A small network was shown many inputs. Here are its activations along a few directions, one row for each input.
Each table varies a few parts of the input and shows all the possible inputs, shuffled.
A made-up example of a description, with smaller parts first: values(2) and (point or ring(9) or (line(4) and ring(5))).
Shared parts are said once, and a part with two or three values counts as separate values.

Other details of the inputs vary at random and push rows far along two fixed directions, the same in every table; ignore that.

Rows:
x1: [ -3  30  22  20 -26  12   3   5  46   8  -8   8 -14]
x2: [-41   1  -2  34  -1  -2 -22  37  28  20   2  10  -7]
x3: [-21  -9  15  45 -17  19  -6  17  25  20  -4 -24   8]
x4: [-39  10 -11  37 -15   4 -23  27   3  28   7  15  -2]
x5: [-59  14  -2  12  -7  14 -21 -34  22 -17  -4  10   5]
x6: [ 23  -7  10   7  27 -37  30  24 -30 -12  -1 -43   8]
x7: [  7   5  -7  23 -21  25 -17 -23  38  38 -22  -3   0]
x8: [  1 -27  25 -11 -41  22 -43   9  13  10 -13  44 -17]
x9: [-24  23 -21  20  -5  -8 -20  13  49  11  -8 -10  -5]
x10: [ 38 -53   2 -34   7  -6  20  24 -39 -10   0   3   4]
x11: [-51  13 -11  17  -4  31 -22 -30  21 -18 -11  -2  -9]
x12: [-60 -33  21   1  -4  28 -20   1  -6 -31   5  78   0]
x13: [ 43  -6  32 -32 -10  -6  11   3  -5  -9   2 -10   6]
x14: [-13  10 -31  30 -34  10 -22 -11  24  19   0 -10  -5]
x15: [-49  31  19   2 -19  27  11 -39  21   6   8  19 -11]
x16: [-24 -25  -6   4 -16  15 -39  45  -2  -9   9  81  -4]
x17: [ 44  43 -41  11   3 -11  47 -43   4  43   9 -58   4]
x18: [ 21 -43  -7 -10  10 -27 -11  18 -53 -11  20   2   0]
x19: [-13  15  -1  31 -28  23 -16  -1  45  15 -20 -32  17]
x20: [ -5 -51  16 -38  48 -17 -16   3 -73 -55  11  12 -11]
x21: [ 29 -47  24 -29  19 -18 -10  48 -34 -52  -4  43   7]
x22: [ 46  41  -7  12   7   1  50 -33  27  31  -8 -73  25]
x23: [-37  -9  26 -14 -13  34 -31 -19   2 -28   0  53 -32]
x24: [-51  -1   2  19  -1  52  15 -12  11  -3  -5  22 -16]
x25: [ 30 -76  16 -30  21 -27 -26  31 -59 -25   5   5   1]
x26: [ 21 -17  -6 -31  24 -24  21  40 -16 -12   5  13   9]
x27: [ 12  40 -18  -8  38   7  45 -60  -7   0   0 -51   0]
x28: [  6  29   3  33  -3  11 -11  -7  48   8 -21   4   2]
x29: [  0  18  -6  14 -44  19  -3 -13  21  32  12  13 -20]
x30: [ 33   6   2 -48   2 -27  -5  16 -38  -8  18  20  -6]
x31: [-29 -14  16 -13  34 -16  18 -14 -47 -21  19 -11   6]
x32: [ 10   8  10 -33  40 -22  19 -48 -36 -23   1   3  18]
x33: [ 39 -40  18 -26  10  -5  23  29 -28 -23   0  -2  22]
x34: [ 31  65 -39  11  14 -18  43 -28   7  43   8 -49   8]
x35: [ 22  31 -31 -13  10 -37  14  -2 -22   6   6 -38   7]
x36: [-16 -44  -7  11 -27  28 -34  30  -1  -5  10  67 -10]
x37: [ 28  -6 -17  -7  -2 -16  18 -14  -4  18 -10 -56   8]
x38: [ 35  46 -22  -7  30 -25  36 -12  17  25  -3 -46   9]
x39: [-11  29   8   4 -22   8 -10  14  48  18   2  22 -18]
x40: [ 31   0   3 -13  17 -41   4  10 -17 -30 -17 -30  12]
Each input here is: ring(5) and (values(2) or ring(6)).
The inputs of x18 and x29 match in every part but the ring(5) part. If x4 is changed in the same way as x18 into x29, which row does it become?
> x30
Which other rows does x12 become when the values(2) part takes its other values? List them by row number.
> x24
Which other rows does x32 become when the values(2) part takes its other values? List them by row number.
> x27
Which other rows does x34 become when the ring(6) part takes its other values? List them by row number.
> x7, x17, x22, x28, x38

Rows:
x41: [-33 -10  11  -9   8   8 -62   1   7 -30 -11  63  -8]
x42: [ 39 -62  35 -66  45 -37   4   7 -76 -62   4  14  11]
x43: [ -4  30  -4  33 -45  35   6  -6  55  42  -9 -19 -12]
x44: [  8   8  -9  -3  33 -18  56 -17 -30  -8   8 -65  14]
x45: [-39 -45  17 -10   2   3 -82   9 -22 -46  -1  76  -2]
x46: [ -2  34 -23  28 -17   7  55  17  13  51  17 -34  -6]
x47: [-10  14  -4  28 -29  33 -45   1  55  24 -16  40  -7]
x48: [ 39 -18 -12 -17  27 -38  29  20 -35 -11   3 -49  22]
x49: [ 12 -20  18   7 -15   1 -14  25   4  -2  -9   1   2]
x50: [-12  24  -6  23 -16   2 -30   6  43  15  -6  15  -2]
x51: [ 32  32  -9 -24  18 -13  50 -43 -14  -1   0 -35   6]
x52: [-41  28 -11  26 -14  27  39  -5  13  27  21  -4 -15]
x53: [ 16  -3 -20   3  13 -25  -4   6 -11   8   0 -21   3]
x54: [ -4 -11  17 -20  -9  14  -3 -21  -1  -9  -1  18  -5]
What is each input in this table made of?
> values(2) and (point or ring(6))
The inputs of x47 and x51 match in every part but the values(2) part. If x53 is changed in the same way as x47 into x51, which row does it become?
> x45
